A small network was shown many inputs. Here are its activations along a few directions, one row for each input.
Each table varies a few parts of the input and shows all the possible inputs, shuffled.
Descriptions start from the smaller parts, as in this example, which fits no table here: one of 4 places along a line, together with either a single point or one of 9 places along a line or (one of 2 separate values, together with one of 5 places around a ring).
Shared parts are said once, and a part with two or three values counts as separate values.
In the rows, zero is written as 128.

Table:
R1: [127  98 129 109 142 132  88 146  99  79 142 131 107 119  93]
R2: [102 115 133 125 130 104 133  97 127 159 143 123 112  83  91]
R3: [109 101 109 103 154 138  84 140 113  95 169 146 123 120 133]
R4: [ 91 130 117 125 101 111 130  92 118 148 135 112 114  87 125]
R5: [ 92 140  92  96 135 100 111 113 135 168  96 131 115 157 131]
R6: [ 77 117 113 121 101 117 136  96 147 150 156 127 118  91 122]
R7: [149 214 150 112  80 101 119 166 105 120 126 225 194 153  96]
R8: [104 191 157 154  73 116 155 157 100 115 159 226 187  91  87]
R9: [137 171 122 125 137 134 134 115 160 159  93  88 144 169 168]
R10: [ 88 118 114  97 133 116 151 101 113 168 138 129 128  89 149]
R11: [124 180 167 126  97 152 114 205  79  73 185 229 191 132  93]
R12: [143  92 129 100 123 152 106 139 101  83 161 122 128 130  83]
R13: [127 113 123 168 139 138 147 134 152 166 122 121 114  88 140]
R14: [132  99 144 136 145 183 117 162 125 117 129 115 141 134 165]
R15: [133 134 141 160 152 165 100 146 130 102 160  96 133 148 154]
R16: [ 91 103 133 107 141 139 114 137  92  94 129 123 136 128 126]
R17: [111 121 122 163 135 144 157 115 136 184 119  92 156 106 160]
R18: [140 127 165 155 153 159 127 137 136  77 152  95 128 148 137]
R19: [174  99 150 146 167 159 132 172 113  91 132 113 122 126 124]
R20: [113 139  97 106 115  95 116 103 119 138  84 124 116 154 125]
R21: [124  97 118 123 121  86 139  98 112 139 150 131 114  83 109]
R22: [ 91 113 118 106 142 160 111 115  93 109 148 125 146 150 136]
R23: [180 135 127 149 154  93 154 122 148 122  71 111 129 155 139]
R24: [156 131 101  94 121  93 119 104 119 119  84 134 110 144 105]
R25: [134 137 117  85 108 112 114  99 163 126 124 129  99 159  86]
R26: [117 163 105  83 116 104 105  98 163 117 115 123 109 142 116]
R27: [146  92 132 154 132 189 129 167 112 109 125 117 128 149 134]
R28: [162 131 153 133 131 116 143 122 187 136 103 116 114 158 136]
R29: [177 142 103 133 122 124 118 133 173 132 103 129 105 164 159]
R30: [128 105 124 174 130 130 168 124 129 179 111 100 148 109 141]
R31: [146 127 136 134 112 124 143 123 164 140  84 128 103 164 175]
R32: [147 132 161 152 149 109 161 114 124 148 139  99 105  98 162]
R33: [153 118 122 171 134 129 150 133 138 163 138 107 107  99 126]
What is each input in this table made of?
> one of 3 separate values, together with either a single point or (one of 2 separate values, together with one of 5 places around a ring)
The inputs of R27 and R30 match in every part but the choice among 3 separate values. If R15 is changed in the same way as R27 into R30, which row does it become?
> R13
Which other rows does R16 become when the choice among 2 separate values takes its other values? List them by row number.
> R27

Table:
R34: [100 123 195 168 127 197 122 202  93  65 181 126 174 133 149]
R35: [ 90  94 164 141 143 193  91 184  60  52 203 113 144 109 125]
R36: [160  59  35 112 167 129 138  53 173 184  78  24  49 120 167]
R37: [168 100  75 135 151 127 162  79 201 204  61  26  76 145 193]
R38: [ 86 174 104  63 106  76 103 105  63 120 127 212 169 102  60]
R39: [183  75  62 139 148 118 163  57 198 193  92  23  49 105 168]
R40: [ 91 204 123  95  79  79 134 127 100 149 108 241 173 131  85]
R41: [ 99 192 113 104  86  73 132 109 104 129 140 227 163  88  56]
R42: [112 100 190 178 134 183 120 192  84  70 209 116 149  89 118]
R43: [131 119 229 164 139 179 103 212 114  55 178 126 162 167 147]
R44: [195  85  95 142 162 114 153  78 226 188  56  55  53 183 184]
R45: [121 210 150  95  94  68 114 138 120 125 103 246 174 164  85]
What is each input in this table made of?
> one of 3 separate values, together with one of 4 places along a line

Table:
R46: [ 75 171 187 127 101 132 102 188  65  70 183 225 197 119  79]
R47: [123 123 107 122 133 116 128 104 131 131 137 114 115  99 106]
R48: [121 104 126 121 139 149 122 127 127 123 130  90 120 135 148]
R49: [124 137 107 125 116 115 146 114 119 164 115 132 127 109 131]
R50: [138 145 124 148 117 143 147 140 131 148 123 102 122 118 152]
R51: [142 125 128 135 137 143 116 144 158 117 113 119 124 159 146]
R52: [147 115 114 151 135 144 132 130 132 116 139 106 127 100 132]
R53: [156 127 152 151 128 127 136 142 147 138 125 126 111 144 139]
R54: [128 127 110 107 136 117 116 114 145 129 103 136 128 152 127]
R55: [144 131 140 126 130 103 144 105 133 144 114 144 111 146 123]
R56: [110 102 114  95 136 120 119 100 121 128 127 116 126 127 124]
What is each input in this table made of?
> either a single point or (one of 2 separate values, together with one of 5 places around a ring)
Which other rows does R50 become when the choice among 2 separate values takes its other values? List them by row number.
> R49

Table:
R57: [126 118 144 144 146 151 115 151 117 101 142 121 121 138 127]
R58: [104 148 123 107 116 112 126 121 107 129 119 173 157 133 118]
R59: [111 136 146 145 115 145 147 135 114 121 153 133 146 113 134]
R60: [187  86  75 129 160 117 167  53 179 190  70  29  57 135 174]
R61: [108 153 108 105 119 121 109 129 105 118 131 154 141 121 113]
R62: [174  76  65 136 158 128 150  75 224 187  68  30  69 140 176]
R63: [117 149 143 124 110 111 128 143 122 140 121 178 145 139 114]
R64: [118 126 133 144 126 124 128 132 116 123 161 135 138  91 113]
R65: [111 132 124 106 123 120 114 128 107 116 138 149 129 115  87]
R66: [132 172 148 122 114 101 126 129 132 114 127 180 139 145 101]
R67: [124 136 156 144 117 145 129 166 116 115 141 130 160 117 132]
R68: [111 109 155 123 141 144 108 144 115 108 149 112 128 145 141]
R69: [142 123 143 137 120 144 117 156 111 101 142 141 135 130 134]
What is each input in this table made of?
> either one of 2 separate values or one of 11 places along a line
What sort of input is R60?
> one of 2 separate values
